A small network was trained on made-up records. Each row is its average activation on records with the value named, seen along a few directions.
Related values have similar rows: they may be neighbours, one step apart, or belong to one group.
In the rows, zero is written as 500.
Strong random noise was added to every row along 6 fixed directions; ignore it. To show where, here is one row again and again, with new noise each time:
[437 394 548 437 616 716 502 399 559 607 737 625 641 497 324 464 642 415
 577 536]
[478 385 500 524 459 486 517 570 537 541 489 397 560 499 483 465 442 404
 399 483]
[418 454 566 556 434 303 511 539 471 500 393 423 409 571 602 531 503 475
 520 509]
[471 384 574 569 439 190 566 496 377 463 397 286 317 545 605 505 504 433
 484 623]
[577 511 551 336 406 465 523 264 334 541 435 595 396 572 540 715 348 628
 661 604]
[607 361 425 511 609 380 575 399 269 472 503 377 324 491 477 381 425 438
 546 631]
[461 651 589 452 277 195 472 436 367 486 171 580 272 680 786 758 339 722
 687 470]
[499 432 456 543 601 409 518 463 364 490 469 498 372 540 513 423 470 469
 608 522]


Values of ZEGIP:
muzen: [705 687 309 507 494 567 475 489 447 441 437 535 468 440 516 484 266 651
 416 412]
tize: [435 484 447 499 544 463 491 350 371 498 422 623 384 555 485 625 358 512
 723 432]
tufu: [302 441 639 633 394 313 506 407 584 470 497 417 432 556 498 748 576 443
 544 539]
murep: [576 265 364 661 986 717 548 445 421 436 775 485 478 278 164 333 465 285
 514 662]
lepi: [380 424 434 788 809 482 407 728 493 276 266 577 384 417 513 594 338 297
 625 362]
gola: [588 472 491 573 633 332 524 636 400 338 411 327 324 450 599 347 629 433
 452 608]
robu: [300 616 627 599 415 469 456 489 678 475 587 589 598 535 509 620 696 562
 514 438]
fav: [675 495 384 357 468 629 532 502 368 501 360 430 503 433 517 545 212 484
 424 479]
mez: [389 541 723 429 552 630 430 494 596 496 617 658 591 516 463 563 841 436
 661 547]
ruki: [456 392 497 482 450 667 491 326 553 567 633 559 657 491 340 666 360 420
 524 469]
basiv: [568 389 521 392 537 499 586 440 426 525 601 368 507 450 450 420 601 436
 443 675]
fuma: [778 442 441 255 345 556 614 304 316 559 598 351 506 440 442 409 383 583
 341 706]
leba: [525 599 512 512 524 476 519 460 533 464 594 530 473 435 444 509 628 592
 490 647]
ZEGIP is arranged as a line.
- Going along ZEGIP from lepi by way of its neighbour gola, in what order are tize, mez, ruki, fuma met? => mez, fuma, tize, ruki
- Name the neighbours of robu, in listed order. => muzen, tufu
- Name the neighbours of murep, in listed order. => leba

Values of REFE:
kulil: [467 363 347 641 572 496 477 692 482 458 358 394 509 506 511 329 361 289
 486 292]
leze: [762 591 473 290 642 611 561 228 322 490 692 597 367 445 408 466 651 645
 624 722]
nale: [680 714 512 346 433 483 520 481 414 490 446 536 440 503 665 473 530 690
 495 572]
mub: [354 423 542 564 580 509 492 509 516 554 558 589 529 553 483 455 555 453
 576 479]
leguz: [466 471 589 433 432 620 448 618 599 495 370 579 606 488 546 682 391 478
 463 437]
babod: [388 366 689 387 416 389 600 142 390 567 660 447 425 539 416 704 650 435
 662 759]
zikof: [675 396 433 539 417 396 582 537 490 420 475 173 509 368 443 489 381 428
 230 620]
kot: [434 457 343 681 666 548 449 603 475 485 397 624 462 495 467 452 267 455
 601 322]
fode: [304 436 580 762 437 104 496 685 560 396 385 245 377 530 637 465 597 366
 383 497]
sas: [522 534 477 514 553 521 473 368 430 447 513 589 429 505 427 605 455 553
 617 525]
kubed: [366 604 687 610 249 325 473 772 801 464 420 307 595 524 669 555 723 495
 223 449]
mal: [546 425 499 472 617 427 544 327 259 492 486 520 338 498 455 556 380 529
 663 655]
sur: [335 483 543 555 543 380 486 476 474 521 515 553 412 599 545 445 646 473
 636 474]
REFE is arranged as a line.
- Going along REFE from leguz by way of its neighbour nale, in what order are babod, kot, mal, sur met? => kot, mal, sur, babod
- Name the neighbours of zikof, in listed order. => sas, kubed
- Fewest steps between leze and kulil? => 10
